A small network was shown many inputs. Here are its activations along a few directions, one row for each input.
In each table, some parts of the input vary, and every possible input appears once, in random order.
A made-up example of a description, with smaller parts first: one of 6 places along a line, together with either a single point or one of 9 places around a ring or (one of 3 separate values, together with one of 5 places around a ring).
Shared parts are said once, and a part with two or three values counts as separate values.
In the rows, 128 means zero.

Other details of the inputs vary at random and push rows far along three fixed directions, the same in every table; ignore that.

A family of inputs:
r1: [156 112 136 141 164 111 128 157 117  99 136 127 109 102]
r2: [193  43  95 188 123 137 135 141  98 117 121 146 117 119]
r3: [133  88 126 127 122 142  71  99 123 112 128 100 130  74]
r4: [171 150 138 134 160  84 164 158 120  99 113 145 166 153]
r5: [ 86 135 108 118  97 161 111 124 156 166 161 106 129 141]
r6: [ 76 194 137  90 150 106 146 111 138 108  94 113 107  83]
r7: [ 85 138 126 114  96 159  89 120 150 172 152 108 141 133]
r8: [114 116 114 114 110 145 135 103 162 188 143 144 140 169]
r9: [120  85 126 128 113 146  82  98 109 108 126 118  96  81]
r10: [106 168 146  83 177  99 152 111 147 124 107 143 128 119]
r11: [183  70 105 168 119 138 113 101  89  94 127 134 126 134]
r12: [ 78 134 128 110  83 160  98 120 133 175 153 126 100 135]
r13: [ 72 183 155  86 153 103 137 121 130 108 108 108  91  92]
r14: [133  97 114 126 121 144  72  87 121  98 142 105 120  77]
r15: [ 81 134 136 109  84 164 100 125 135 177 138 122 118 135]
r16: [166 105  79 166  94 141 171 128 122 166 130 133 149 200]
r17: [ 93 128 133 119  83 155 103 140 156 183 158 130 143 127]
r18: [148 119  94 147  88 147 159 119 123 160 140 122 140 205]
r19: [153 127 129 128 149 108 131 115  96  84 109 128 117 123]
r20: [ 80 138 125 112  73 152 111 100 139 169 129 122 145 132]
r21: [144 111  95 165  90 145 165 130 134 174 136 134 137 191]
r22: [ 84 189 164  90 160 103 114 121 142  99 131 110 106  91]
r23: [171  77  89 155 121 136 115  98 130  98 122 110 140  94]
r24: [ 99 195 129  99 130 113 143 138 149 144 145 120 138 180]
r25: [ 77 182 149  98 155 110 145 136 128 111 112 121  99 110]
r26: [174  97 108 165 100 152 134 163 131 164 174 145 141 204]
r27: [140 165 129 139 158 104 183 144 118 107 104 141 127 140]
r28: [120  86 121 136 114 146  86  93 108 107 126 117 105  94]
r29: [135 158 131 145 163 103 179 155 117 114 107 145 121 140]
r30: [106 150 110 113  86 155 108 100 151 159 161 106 140 160]
r31: [ 96 193 157  88 147  98 131 128 148 107 109 122 146 101]
r32: [107 124 165 111 149 122  97 131 108  99 103 126  95  62]
r33: [146 145 140 144 121 116 182 188 122 153 124 171 154 204]
r34: [ 87 203 147  87 124 119 133 131 156 150 129 109 145 157]
r35: [118 168 157 114 155 103 143 145 116 108 101 133 125 136]
r36: [176 113 127 158 168 105 128 147 103  84 135 139 132 135]
r37: [161 124 112 136 160 105 144 128 128  89 113 117 135  98]
r38: [167 143 132 152 170  97 177 177 134 107 122 143 131 145]
r39: [107 131 113 102 102 151 130  82 163 182 140 135 142 156]
r40: [153  82  97 133 123 135  97  97 121 102 131  97 128  94]
r41: [170 146 146 144 171  98 155 180 114 100 140 151 126 159]
r42: [152  91 113 138 114 155 153 137 146 181 154 170 146 187]
r43: [140 128 151 126 162 113 108 145 119 104 120 123 125  97]
r44: [ 88 129 117 119  82 162 127 124 143 172 146 117 109 155]
r45: [187  59  99 170 129 134 115 118 111  98 141 117 134 120]
r46: [187  55 120 173 123 133 111 140 104 110 140 145 154 111]
r47: [ 82 187 169  89 163 106 112 134 142 107 135 115  99  88]
r48: [125  91 125 126 111 139  74  87 127 107 126 111 144  54]
r49: [154 165 131 125 165  97 165 146 130  92 121 123 136 151]
r50: [118  73 118 130 116 147  90 114 112 113 124 114  88  70]
r51: [105 126 118 133  88 147 113 134 150 177 152 130 162 155]
r52: [149 165 148 122 156  99 160 141 103 107 100 136 138 156]
r53: [172  98 109 167  93 134 146 147 134 165 151 143 178 200]
r54: [176 113 131 146 146 100 149 130  93  91  98 148 153 126]
r55: [103 142 103 129  88 155 130 112 167 173 151 108 139 141]
r56: [125  63 134 116 143 150  87  87 132 131 130 141 106  57]
r57: [125  69 131 115 142 151  91  81 135 121 125 137 114  61]
r58: [158 143 131 150 162  99 184 170 115 112 105 152 117 148]
r59: [120  67 124 120 142 151  89  71 133 114 122 136 119  59]
r60: [133  90 109 127 121 145  86  91 127 102 135  95 117  71]
r61: [111 124 126 130  84 148 115 140 154 180 154 131 155 153]
r62: [ 73 185 144 101 166 106 131 136 157 111 117 113 110  76]
r63: [172 109 102 155  90 146 149 130 115 158 125 134 161 217]
r64: [123  87 125 123  99 140  85  71 113 101 101 112 135  58]
r65: [138 128 115 136  92 154 119 128 144 166 148 119 157 178]
r66: [171  58 113 175 117 133 115 123  91 107 115 148 151 121]
r67: [ 98 131 111 131  91 164 127 137 168 179 161 120 126 133]
r68: [ 89 187 144 104 159 100 146 136 160 114 117 113 116  95]
r69: [ 95 144 120 103  90 152  95 102 147 169 146  98 147 135]
r70: [ 77 127 135 114  76 153 103 128 138 183 138 137 127 125]
r71: [121  83 124 127 127 148  80 107 126 110 147 102 102  53]
r72: [124 165 165 114 164 108 134 169 130 114 126 133 125 123]
r73: [134 171 126 131 123 120 189 152 129 145 129 137 130 210]
r74: [193  94 134 166 152  93 152 146  89  91  99 154 147 139]
r75: [ 61 187 161  94 111 120 138 144 147 159 120 140 129 137]
r76: [168 152 148 139 160 100 165 155 101 102 100 145 138 167]
r77: [143 110 111 152  89 156 138 145 117 166 155 149 125 199]
r78: [ 94 175 157 106 159 105 131 146 118 117 100 130 118 125]
r79: [123 162 144 125 165 105 155 172 147 120 125 134 112 110]
r80: [112 162 141 123 156 109 166 161 128 117 108 143 104 115]
r81: [185 105 147 157 166 112 126 168 103 101 128 143 131 125]
r82: [ 70 196 145  94 120 119 141 129 138 148 133 125 111 163]
r83: [194  88 123 164 158 109 158 165  89  91 116 150 111 140]
r84: [179 120 124 147 151 108 144 119  89  77 111 138 127 143]
r85: [ 88 134 133 112  82 162 106 126 136 179 135 120 123 149]
r86: [119  88 106 117 112 140  92  76 109 103 113  95 106  68]
r87: [124 161 148 100 177 104 159 118 143 116 112 156 130 129]
r88: [124 131 143 118 155 115 119 136 132  98 130 112 104  85]
Each input here is: one of 8 places along a line, together with either a single point or (one of 2 separate values, together with one of 5 places along a line).
Changing only the place on the line of 8 turns r35 into r85. The same change can be made to r45. Which row results? -> r88
Changing only the place on the line of 8 turns r63 into r76. The same change can be made to r39. Which row results? -> r87
Change only the place on the line of 5 in r47. List by row number the other rows that result. -> r38, r43, r61, r88
Change only the choice among 2 separate values in r38. List by row number the other rows that result. -> r58
Change only the choice among 2 separate values in r63. List by row number the other rows that result. -> r34

A family of inputs:
r89: [129 169 158 132 147 109 146 192 132 135 139 139 136 165]
r90: [115 117 108 134  91 163 111 127 150 174 166 111 131 145]
r91: [184 112 111 157 147 106 125 128  71  54 105 104 105 116]
r92: [101 120 112 126 107 153 100 114 155 149 148 104 125 112]
r93: [108 162 123 111 100 138 154 113 150 177 124 141 159 189]
r94: [112 162 152 114 157 112 162 169 129 135 119 156 114 149]
r95: [ 97 173 176 100 172  97 144 156 122 112 118 154 101 105]
r96: [ 88 141 128  96 119 135  85  82 151 117 130  94 125  63]
r97: [181  96 141 150 174 107 114 149 104  68 122 130 114  77]
r98: [ 89 135 119 105 116 140  89  96 151 128 139  99 125  78]
r99: [189  78  91 158 114 136 119 106 116 126 141 119 167 152]
r100: [176  71  98 161 108 146 135 106 112 136 124 144 152 145]
r101: [169  51 117 177 105 147 122 147 105 140 134 155 138 153]
r102: [120 110 105 121  77 156 128  93 141 179 134 130 155 162]
r103: [115 171 141 117 153 103 170 146 139 134 107 148 127 149]
r104: [ 64 125 139  94 123 141 100  89 144 130 121 113  98  51]
r105: [110 127 113 111 102 146  92  85 149 138 136 102 152 122]
r106: [100 172 162 102 167 102 161 155 137 117 108 145 104 115]
r107: [137 175 117 141 108 120 198 155 100 147 118 139 120 232]
r108: [177  91 150 153 173 103 108 151 101  66 125 133 113  79]
What do these inputs look like to the network? -> one of 2 separate values, together with either a single point or one of 9 places along a line
Changing only the choice among 2 separate values turns r106 into r90. The same change can be made to r104. Which row results? -> r92

A family of inputs:
r109: [153 112  87 134  86 157 116 120 170 160 179 112 175 183]
r110: [150 153 136 116 161  97 190 127  99  98  82 140 106 143]
r111: [125 134 152 115 166 100 124 104 101  69  65 126 149  46]
r112: [213  82 110 187 126 105 126 129  89  89  96 126 179 144]
r113: [145 177 178 131 156 100 150 188 122 131 130 150 131 172]
r114: [ 90 123 144 106 147 145  75  95 142 110 129  96  68   4]
r115: [203  99  76 190 136 116 167 133 114 111 107 122 159 152]
r116: [138 124  81 154  65 158 123 123 146 164 140  94 171 182]
r117: [141  78 110 160  78 147  84  95  97 121 152 130 136 133]
r118: [145 164 151 108 151 101 178 139  90 105  84 149 126 166]
r119: [142  88  86 148 115 164 120 114 145 170 162 117 122 169]
r120: [126 204 127 132 144  93 172 175 122 108 144 144 127 200]
r121: [ 42 169 134 100 106 142 126 164 171 184 158 113  94 100]
r122: [176  45  79 150 106 150  98  65  89  96 112  88  95  73]
r123: [ 72 102 141  86 162 139  75  68 140 104 105 115  78  25]
r124: [ 45 135 149  99 113 146 119 144 160 162 131 131  92  68]
r125: [126 108  80 153  72 161 154 103 144 187 119 124 167 170]
r126: [145 100 105 123  88 154 124 104 156 185 156 153 187 174]
r127: [139 100 127 145  77 169 116 136 136 204 149 158 138 179]
r128: [149 179 123 117 177  90 189 153 167 118 141 135 153 163]
r129: [ 44 204 152  64  73 145 117 106 136 172 128  91 122 160]
r130: [229  18 127 188 172 124 121 121  86  66 102 159 101  64]
r131: [ 50 150 147  92 110 134  94  81 121 121 123 137 106  73]
r132: [150 156 138 113 178  89 189 138 158 114 120 156 154 145]
r133: [124 123 163 132 171 104 105 177 114  67 125 113  97  40]
r134: [163  69  90 141  84 161  89  89  94 103 128  82 115 122]
r135: [ 49 146 167  99 104 139  78 153 139 160 146 114 113  77]
r136: [161 122 167 127 199  85 108 139  98  67 107 134 122 113]
r137: [127 103  76 163  82 156 135 107 129 152 166 126 119 165]
r138: [171 146 156 118 179  77 130 136 129  78 120 140 167 119]
r139: [112 184 133 132 149  96 206 154 126 127 124 173 123 192]
r140: [ 39 151 163  87 104 146 101 152 147 180 134 140 114  86]
r141: [140  62 115 138 111 163  93 100 123 161 136 147 137 152]
r142: [141 177 141 118 181 105 152 177 134 112 137 128 127 191]
r143: [114 192 168 117 151 124 137 171 145 124 142 118 110 135]
Changing only one part turns r131 into r117. The same change can be made to r141. Which row results? -> r136
What do these inputs look like to the network? -> one of 5 places around a ring, together with either one of 2 separate values or one of 5 places along a line
Change only the place on the ring of 5 in r127. List by row number the other rows that result. -> r113, r114, r130, r143
A walk changes only the place on the line of 5. It starts at r121 and steps to r114. List the rest of the walk in order. -> r119, r137, r122
Change only the choice among 2 separate values in r132. List by row number the other rows that result. -> r125

A family of inputs:
r144: [192  98  90 169 116 132 139 134 114 114 132 119 162 174]
r145: [114  84 126 143 105 153  83 119 114 116 134 107  88  53]
r146: [115 173 168 115 158  98 143 176 128 119 131 148 137 143]
r147: [195  78 117 149 180 107 119 122 116  65 126 131 122  76]
r148: [173  96  97 165 100 147 170 135 116 173 131 155 149 226]
r149: [125  86 139 113 149 138  71  84 131  96 119 109 121  26]
r150: [173 103 126 134 177 103 141 128 137  89 125 139 132 103]
r151: [187 101  93 163 121 139 146 152 139 143 168 132 145 196]
r152: [108 104 132 112 133 137  92  77 109 107 100 112  97  57]
r153: [114 105 109 120  64 169 117  93 125 182 135 132 137 164]
r154: [148 109 130 141 164 109 158 129 110 100 107 161 116 127]
r155: [124 108 109 135  85 171  97 119 150 176 166 108 143 153]
r156: [105 104 107 145  69 174 121 133 143 193 154 136 122 143]
r157: [119  81 123 132  91 158  89 115 134 161 152 137 149 120]
r158: [114 101 102 136  75 169 113  99 125 176 139 116 122 160]
r159: [164  95 132 161 148 120 151 155 111 112 116 158 119 113]
r160: [116 168 151 110 159 101 174 134 126 127  94 149 122 154]
r161: [131 171 153 114 170 105 149 155 142 121 124 137 138 136]
r162: [125 156 141 129 152 102 155 164 117 109 117 122 108 129]
r163: [164 128 119 134 160 103 145 122 122  84 102 126 151 114]
r164: [109  77 130 134 114 150  97 102 129 129 120 132 104  50]
r165: [168 118 124 136 173 106 134 140 131  88 137 127 123 111]
r166: [122 160 151 116 166 102 142 134 105  92  97 125  99 117]
r167: [183 100 114 151 147  99 145 101 109  85 103 139 156 122]
r168: [ 88 130 132 109 124 131 106 114 130 128 117 104 101  68]
r169: [107 118 119 116  73 161 100 100 116 156 134 112 118 143]
r170: [133 143 166 115 183  91 130 142 133  91 103 148 136  91]
r171: [191  78 124 167 141 123 113 145 111 107 132 139 146 133]
r172: [125 111  87 140  69 164 105 107 141 153 151  91 150 154]
r173: [119 100 122 122  85 153  88  95 103 127 127 104 109 112]
r174: [130 178 135 115 153  90 164 121 130 105 107 135 147 140]
r175: [175 112 123 142 174  95 124 118 103  47  95 112 135  72]
r176: [ 79 163 149 103 113 135  90 135 152 146 147 106 119 114]
r177: [129 183 135 120 148  92 152 130 122  97 117 120 137 144]
r178: [166  95 104 167 127 136 147 142 101 124 138 146 118 173]
r179: [ 99 124 154 106 143 128  60 109 130  94 125 103 108  37]
r180: [122 115  85 132  72 165 115  99 150 169 145 107 161 156]
r181: [126 163 146 123 153 106 153 146 107 106 108 125 105 149]
r182: [124 194 132 119 139  95 169 136 132 120 121 128 147 172]
r183: [154 121 154 144 156 103 119 167 104  87 132 137 129 119]
r184: [143 139 144 118 138 110 164 129 109 122  98 156 135 160]
r185: [116 168 141 118 156 102 167 160 130 128 109 138 119 135]
r186: [191  83 111 158 110 135 145 126  89 128 117 151 141 177]
r187: [107 186 152 129 138 115 173 190 135 145 133 145 111 163]
r188: [103 208 156  96 131 108 175 157 123 144 114 141 125 191]
r189: [104 124 126  97 144 134  99  96 159 119 140 110 115  64]
r190: [ 94 108 120 115 124 146 108  91 126 128 125 132 101  86]
r191: [186  67 125 167 125 128 137 150 114 134 138 168 168 167]
r192: [ 74 143 167  92 139 124  70 122 128 103 134 110 109  44]
r193: [199  70 124 167 156 123 104 134 102  75 130 116 129  98]
r194: [116 102 115 132  82 165  98 117 156 186 156 132 154 152]
r195: [103 107 106 131  84 159 106 118 133 164 142 104 115 120]
r196: [107  96 100 133  75 164 128 112 149 192 138 127 137 147]
r197: [ 97 131 149 105 135 130  80 112 142 122 127 119 123  66]
r198: [ 80 223 143  98 133 109 203 181 163 186 125 147 133 207]
r199: [168  94  95 172 112 143 159 147 109 148 145 155 130 203]
r200: [ 16 221 145  75 108 141 136 134 161 174 147 112  90 147]
r201: [ 41 224 136  72 103 124 136 101 168 166 130 107 137 139]
r202: [ 78 147 153  99 116 136  96 130 143 150 142 131 132 103]
r203: [130 173 155 116 169 105 148 160 139 118 128 130 134 139]
r204: [167 120 121 136 159 102 148 120 124  85  98 130 156 115]
r205: [186  99  92 164 119 138 144 152 137 138 170 125 141 192]
r206: [112 191 158 103 161 105 171 159 163 149 126 146 150 168]
r207: [105 100  95 137  81 172 118 103 134 177 151 136 119 155]
r208: [114 124 114 123 103 131  92  83 121 104 128  90 125  86]
r209: [ 54 171 153  98 118 138 118 137 147 149 131 119  92  79]
Changing only one part turns r158 into r148. The same change can be made to r203. Which row results? -> r149
Changing only one part turns r208 into r174. The same change can be made to r183. Which row results? -> r157
What do these inputs look like to the network? -> one of 6 places along a line, together with either one of 2 separate values or one of 4 places along a line or one of 5 places along a line
A walk changes only the place on the line of 6. It starts at r205 and steps to r151. List the rest of the walk in order. -> r165, r147, r189, r150
Which other rows agree with r191 in the place on the line of 6? List them by row number. -> r150, r154, r160, r164, r167, r170, r184, r196, r204, r206
Change only the place on the line of 4 in r147. List by row number the other rows that result. -> r161, r197, r202
A walk changes only the place on the line of 5. It starts at r173 and steps to r181. List the rest of the walk in order. -> r200, r162, r145
Change only the choice among 2 separate values in r182. List by row number the other rows that result. -> r175
Which other rows agree with r155 in the place on the line of 6? List them by row number. -> r144, r151, r166, r169, r177, r178, r179, r187, r192, r195
